A small network was trained on made-up records. Each row is its average activation on records with the value named, seen along a few directions.
Related values have similar rows: they may be neighbours, one step apart, or belong to one group.

Other fields vary at random and push rows far along one fixed direction, the same in every table; ignore that.

RIFI, 15 values:
dem: [ -9  -9  34 -21 -12  -9   2  -8  22 -17  13  48 -18 -28]
voko: [ 14 -10  -9  19   0   0  -1   9 -24  12   2 -29 -15  13]
kasot: [ -1 -29  41  -6 -14 -10  -4   1 -12 -15  24  16 -25 -17]
pid: [ 13 -15  -1  15  -3  -7   0   9 -21   1  -1 -33  -9  11]
tibu: [-25   3   4 -10   2  -8  19 -18  38  -6 -14  17   9 -18]
gatad: [ -42 -108   87   14  -47  -65   44  -46   50  -37    3   15  -76  -77]
nokiv: [-21   4   1  -6   1  -8   3 -18  38  -7 -14  18  10 -13]
fofe: [ 26  11  -2  -5   2  23 -20  24 -39  10  17  -2  -2  24]
gudo: [ 11  41 -60  18  19  16  -4  14 -20  18 -14 -46  37  45]
suvo: [ 13  43 -59  25  19  21  -6  13 -15  28 -21 -44  35  42]
zelo: [ -9 -12  32 -28  -8  -4  -2  -7  18 -17   7  42 -10 -28]
fege: [ 45  47 -37  -1  16  42 -36  45 -61  25  21 -20  26  57]
zase: [ 20  49 -23 -22  19  33 -23  25 -17  14  16  11  29  25]
sopat: [-31 -45  20  17 -10 -36  34 -38  36 -18 -21   0 -24 -42]
kamov: [ -6  29 -29  -8  16  12  -5  -5   7   8 -19   6  32   8]
A value of RIFI combines one of 3 hidden first parts with one of 5 second parts; all combinations occur once.
- Changing only the second part turns zelo into fofe. zase has the same second part as zelo; what does that change turn zase into? => fege
- Changing only the second part turns tibu into suvo. kamov has the same second part as tibu; what does that change turn kamov into? => sopat

KAGOK, 14 values:
seg: [ 22 -12  37 -18  -8  14 -18  21 -26  -3  30  23 -26   7]
nat: [ -5  -3   9 -23   3  -9   6 -13  16  -7   1  19   6 -19]
nom: [  9 -29  20  20 -18 -15   2   9 -23   0  13 -26 -27  -2]
raku: [ 19  -1  25 -17  -8   6 -14  16 -14  -9  22  28 -15  -5]
rol: [ 57  63 -83  37  33  49 -25  51 -76  40   1 -68  41  85]
fidom: [-18 -14 -30  37   6 -26  24 -15  16   5 -32 -40   6   6]
varav: [-13  53 -58   5  22  22  -1  -4  15  25 -26 -14  44  16]
kigit: [-69 -90  57  12 -29 -76  56 -80  98 -35 -42  21 -35 -90]
kilu: [ 31  -7  35 -22 -15  21 -28  27 -47   1  53  25 -24   3]
valis: [-42 -83 101 -26 -35 -42  21 -43  50 -45  10  71 -59 -83]
nukif: [ 18  54 -28 -17  13  35 -26  17 -25   5  15   4  33  23]
pime: [-10  -8 -25  27  -1  -6   6  -2 -13  10 -10 -45  -2  15]
las: [ 25  85 -86   1  46  48 -27  29 -23  35 -24 -24  67  68]
dazuv: [-24  -9  28 -17  -8 -21  26 -14  52 -22 -10  24  -9 -22]
The values of KAGOK form a line.
- Going along KAGOK from kilu by way of its neighbour seg, in what order are kigit, valis, nukif, dazuv met? => valis, nukif, dazuv, kigit
- Which values are neighbours of rol? Give them in the order they are listed. => nom, pime

KON, 12 values:
gaf: [ 21  76 -90  13  35  40 -15  24 -31  34 -18 -51  63  63]
femo: [-16 -41  45  -6 -18 -22  11 -17  27 -13   9  22 -36 -33]
vok: [ 17  13  -2  -5   8   9 -10  18 -13   1   6  -7   5  16]
posak: [-16  -4 -19  14   3 -12  15 -19  20   2 -21 -13   5  -2]
veke: [ -4 -35  53 -13 -23 -16   5  -4   9 -18  23  33 -36 -28]
sirep: [-28 -62  65 -14 -25 -38  23 -29  32 -25   6  34 -38 -57]
nepas: [-20 -26  22   1  -8 -22  12 -18  25 -16 -13  11 -14 -27]
tev: [ 32  32 -19  -5   7  33 -31  32 -47  15  25  -1  10  36]
suto: [-21 -16   3  11  -4 -25  24 -28  41  -4 -23   3  -3 -24]
veb: [ 16  -2  18 -14  -4   9 -15  14 -24  -2  21  13  -7   2]
mifes: [ -1  15 -18   8   6  10  -1   4  -9  -3 -11 -12  14   8]
per: [ 22  51 -57  11  22  34 -16  23 -30  29  -5 -32  37  47]
The values of KON form 4 separate groups.
- List the group mates of vok, in the order listed. => femo, sirep
- List the group mates of per, in the order listed. => nepas, mifes
- List the group mates of veb, in the order listed. => veke, tev
